A small network was shown many inputs. Here are its activations along a few directions, one row for each input.
Each table varies a few parts of the input and shows all the possible inputs, shuffled.
A made-up example of a description, with smaller parts first: values(3) and (point or ring(11) or (line(4) and ring(8))).
Shared parts are said once, and a part with two or three values counts as separate values.
In the rows, 128 means zero.

Other details of the inputs vary at random and push rows far along two fixed directions, the same in every table; ignore that.

A family of inputs:
row 1: [ 70 196 135 158 202  72 167 158 115  21 124 110]
row 2: [161  87 144  78  73 162  98  76 147 205 136 180]
row 3: [ 82 194 149 166 204  71 161 158 103  28 122 108]
row 4: [153 110 139  85  97 191 107  76 160 221 125 131]
row 5: [216  41  57 222 116 141 140 143  93  85 185 191]
row 6: [ 16 203 218  15 163  93 105 117 138 164  63  74]
row 7: [ 55 190 108 190 181  79 160 181 113  34  99  91]
row 8: [ 69 187 151 170 185  61 134 161  66  37 137 139]
row 9: [162 115 155  83 106 175 102  69 177 209 135 150]
row 10: [156  51 140  69  85 162  96  89 145 227 122 118]
row 11: [195 112  25 222 137 187 166 132 143  61 172 209]
row 12: [222  42  67 225 126 137 152 132 107  85 185 155]
row 13: [ 21 137 227  37 131  41  73 146 114 188  63  58]
row 14: [ 83 149 148 138 139  65 140 243  75  18 131  92]
row 15: [ 36 170 250  17 137  49  99  99 116 161  90  83]
row 16: [144 121 101  79 107 207 122  83 195 197 111 138]
row 17: [207  69  52 232 107 166 168 114  90  90 171 140]
row 18: [213 139 106  17  58 154 120 152 159 213 165 103]
row 19: [146 112 136 106  80 182  98  93 173 231 112 131]
row 20: [139 122 120  96  94 192 104  97 197 216  92 133]
row 21: [200 112  45 221 138 184 158 131 130  72 168 206]
row 22: [ 68 157 144 191 150  44 146 168  61  55 109  77]
Description of these inputs: values(2) or (line(4) and line(5)).
Which of the alternatives is row 18?
Answer: values(2)
Change only the line(5) part in row 21. List by row number the other rows that result.
Answer: row 2, row 5, row 8, row 11

A family of inputs:
row 23: [153 115 105 166 137 143 142 103 126 125 148 141]
row 24: [140 101 130 120 108 159 122 101 152 170 111 115]
row 25: [141 128 119 140 128 121 134 163 122 111 136 123]
row 26: [117  95 142 107 114 147 105  96 142 172 106 145]
row 27: [107 177  94 154 152 161 145 142 166 100 106 139]
row 28: [134 127 108 145 127 125 138 165 108 100 136 126]
row 29: [131 132 108 143 115 120 135 152 110 113 130 127]
row 30: [141 115 127 104  99 146 112 110 136 163 130 160]
row 31: [150 128 133 104 117 151 116  89 142 171 136 141]
row 32: [ 70 140 181  51 139  93 104 133 128 136 106 124]
row 33: [166 113  90 139 132 144 147 134 139 113 148 122]
row 34: [149 125 129 106  96 158 116 111 145 172 127 120]
row 35: [125 121 139 105 108 141 103 111 129 161 125 148]
row 36: [142 146 115 150 143 114 147 122 109 101 147 138]
row 37: [ 74 158 154 133 170  77 140 138 101  96 102  76]
row 38: [140 116 116 173 133 136 142 115 118 107 144 139]
row 39: [140 129 142  85 107 148 123 128 146 161 127 117]
row 40: [151 128 115 166 127 137 136 120 112 104 149 142]
row 41: [134 122 124 137 143 120 141 134 122  86 145 136]
row 42: [126 114 137 116 109 137 113 123 148 171 117 119]
row 43: [147 124  97 170 135 135 149 126 122 118 141 113]
row 44: [126 147 135 141 135 109 142 129 108  97 138 135]
row 45: [ 66 153 170 138 162  68 124 145 100  93 115 113]
row 46: [152 123 103 170 119 129 129 150 119 114 140 125]
row 47: [122 153 129 135 126 106 143 147 110 102 130 108]
row 48: [149 117 134 109 103 139 112 112 146 164 133 157]
row 49: [130 115 103 140 131 121 137 163 118  92 135 123]
row 50: [165 111 101 139 141 141 144 118 135 108 154 145]
row 51: [130 120 138  79 114 140 123 126 153 150 124 114]
row 52: [ 86 158 176  63 116  93 105 139 134 164 101 104]
row 53: [140 115 121 108  92 155 107 123 138 174 122 131]
row 54: [ 81 152 155 110 156  69 129 177 112  82 117  93]
row 55: [127 127 120 158 127 128 142 132 120 115 131 108]
row 56: [152 119 140  95 112 157 122 108 145 157 138 148]
row 57: [ 91 126 158 142 154  92 121 129 114 109 108 122]
row 58: [150 139 107 135 136 131 147 143 121 113 143 115]
row 59: [ 22 216 187  52 165 116 107 118 169 139  70 128]
row 60: [157 137  96 163 130 135 143 131 116 115 145 116]
row 61: [146 115 138 115 107 144 103 109 143 167 132 151]
row 62: [125 115 128 170 146 124 141 115 113  97 126 129]
row 63: [160  98 107 146 130 135 130 136 138 107 149 156]
row 64: [118  99 130 115 110 146 111 116 140 168 102 120]
row 65: [118 118 108 167 127 123 135 147 109 109 128 119]
row 66: [153 104 107 168 143 144 141  98 128 122 135 138]
row 67: [131 118 140  91 114 142 113 124 133 154 128 153]
row 68: [155 117 115 156 134 129 134 145 120 103 149 154]
row 69: [144 132 142  86 129 142 125 106 141 159 136 139]
row 70: [ 73 141 159 134 153  80 123 151 111 107  96  89]
row 71: [127 101 131 118 108 151 110 103 139 168 125 152]
row 72: [126 160 117 142 141 101 149 144 106  99 134 105]
What is each input in this table made of?
Answer: values(2) and (point or (line(4) and line(6)))
Changing only the values(2) part turns row 28 into row 67. The same change can be made to row 27. Which row results?
Answer: row 59
Changing only the values(2) part turns row 40 into row 34. The same change can be made to row 50. Which row results?
Answer: row 33
Change only the line(4) part in row 35. List by row number the other rows that result.
Answer: row 31, row 40, row 61
Change only the values(2) part in row 64. List by row number the other rows that result.
Answer: row 26

A family of inputs:
row 73: [ 63 155 175 124 150  44 118 174  67  73 118 110]
row 74: [ 78 175 190  17 128 123 102  83 170 197  90 117]
row 75: [187 114  99 108 101 206 132  78 190 182 149 173]
row 76: [ 52 209 158 124 178  74 139 150  98  69 108 103]
row 77: [157 124  60 221 154 154 169 154 133  46 158 163]
row 78: [186  92  76 228 134 113 167 140  81  71 172 136]
row 79: [ 58 157 172 138 154  44 128 171  69  85 108  94]
row 80: [ 44 169 152 136 177  68 132 156 102  75 100  91]
row 81: [100 191 153  99 144  47 132 214  99  85 134  61]
row 82: [185  78 105 132  70 197 111  96 167 198 128 153]
row 83: [199  69 109 113  71 181 105  97 140 192 159 169]
row 84: [ 73 160 195  14 135 133  95  90 178 200  80 117]
row 85: [ 71 187 195  16 124 142  94  96 173 201  89 129]
row 86: [ 62 159 185  19 124 131  91  99 183 198  76 122]
row 87: [182  99  90 128  90 207 117  82 166 201 139 153]
row 88: [178  97  75 231 128 124 159 150  77  74 170 138]
row 89: [ 55 141 169 137 162  43 129 167  77  78 110  90]
row 90: [186  76  82 214 142 120 150 154  84  54 173 151]
row 91: [ 83 115 210  23 117 103  88 101 140 215  92 100]
row 92: [168 107  62 230 162 144 164 139 110  61 152 135]
row 93: [174 110  74 236 129 140 161 145  92  64 162 130]
row 94: [ 60 185 159 130 181  61 143 138  91  78 111  86]
row 95: [ 84 143 207  27 107 112  95  85 151 208  93  94]
row 96: [ 52 155 168 141 162  59 131 162  93  69 103  84]
row 97: [177 112  88 119  91 208 116  93 188 189 123 176]
row 98: [ 78 155 178 115 159  37 129 153  65  71 134 102]
row 99: [164 144  59 227 149 156 165 156 126  51 147 171]
row 100: [177  94  87 132  87 205 113  92 174 200 125 160]
row 101: [188  49 108 111  76 177 100 103 156 187 146 170]
row 102: [211  86  79  61  56 193 133 148 160 187 151 118]
row 103: [169 125  68 218 166 156 173 146 128  46 163 158]
row 104: [195  62 110 126  88 197 117  85 170 193 134 144]
What is each input in this table made of?
Answer: values(2) or (ring(5) and line(6))
Start at row 86 and move only the ring(5) part, one step at a time. The first step leads to row 84. Which rows follow, in order?
Answer: row 74, row 76, row 97
Which other rows belong to the same alternative as row 102? List them by row number.
Answer: row 81

A family of inputs:
row 105: [ 97 125 149 179 174  83 129 123  99  86 116 122]
row 106: [182 133  81 179 120 168 155 141 131 108 156 116]
row 107: [176 113  80 150 119 165 134 126 126 119 158 186]
row 108: [153 114 110 166 129 130 150 132 105  72 161 178]
row 109: [ 76 194 145  98 158  82 147 152 126 105 112  67]
row 110: [140 101 159  69  52 119  79 137 135 224 116 117]
row 111: [103 127 153  97 108 173 103 101 175 198  88 122]
row 112: [131  63 149  42  85 142  97 148 150 194 111 102]
row 113: [108 160 135 115 144  98 135 132  93 120 128  95]
row 114: [ 75 193 166  95 156  98 124 167 122  88 112 124]
row 115: [ 82 127 143 176 153  94 134 122  94  77 114 120]
row 116: [ 44 170 151 128 164  88 137 146 135 108  79  89]
row 117: [174 106 138 119 125 134 133  97 130 157 146 125]
row 118: [166 114 104 175 126 124 159 120  98  87 161 122]
row 119: [182 130  66 146 122 172 143 139 168 109 145 169]
row 120: [132 113 169  53 119 137  90  89 163 189 145 168]
row 121: [155  94  78 190 121 169 128 106 127 136 129 154]
What is each input in this table made of?
Answer: values(2) or (values(3) and line(5))

A family of inputs:
row 122: [149  99 157  94 104 146 108 103 133 168 135 143]
row 123: [144 102 142 115  99 140 101 109 138 188 128 139]
row 124: [138 135 141  91 113 164 120  98 165 158 128 149]
row 125: [107 115 121 190 162  85 139 151  91  73 131  90]
row 126: [203 106  52 179 110 195 154  94 150 130 161 168]
row 127: [192  53  66 199  85 182 138 115 131 140 148 159]
row 128: [130 127 129 108 127 166 128 102 177 178 102 119]
row 129: [ 91 157 107 182 160 115 152 163 107  64 114 118]
row 130: [ 89 130 186  58 137  84 102 126 117 144 115 130]
row 131: [107 175 115 186 163 100 144 157 108  64 128 126]
row 132: [115 164 155  33  99  97 120 179 132 153 121  72]
row 133: [110 160 112 159 173  97 150 156 111  44 142 146]
row 134: [ 89 141 180  71 134  93 106 111 104 161 113 106]
What is each input in this table made of?
Answer: point or (values(2) and line(6))
Change only the values(2) part in row 126. List by row number the other rows that result.
Answer: row 134
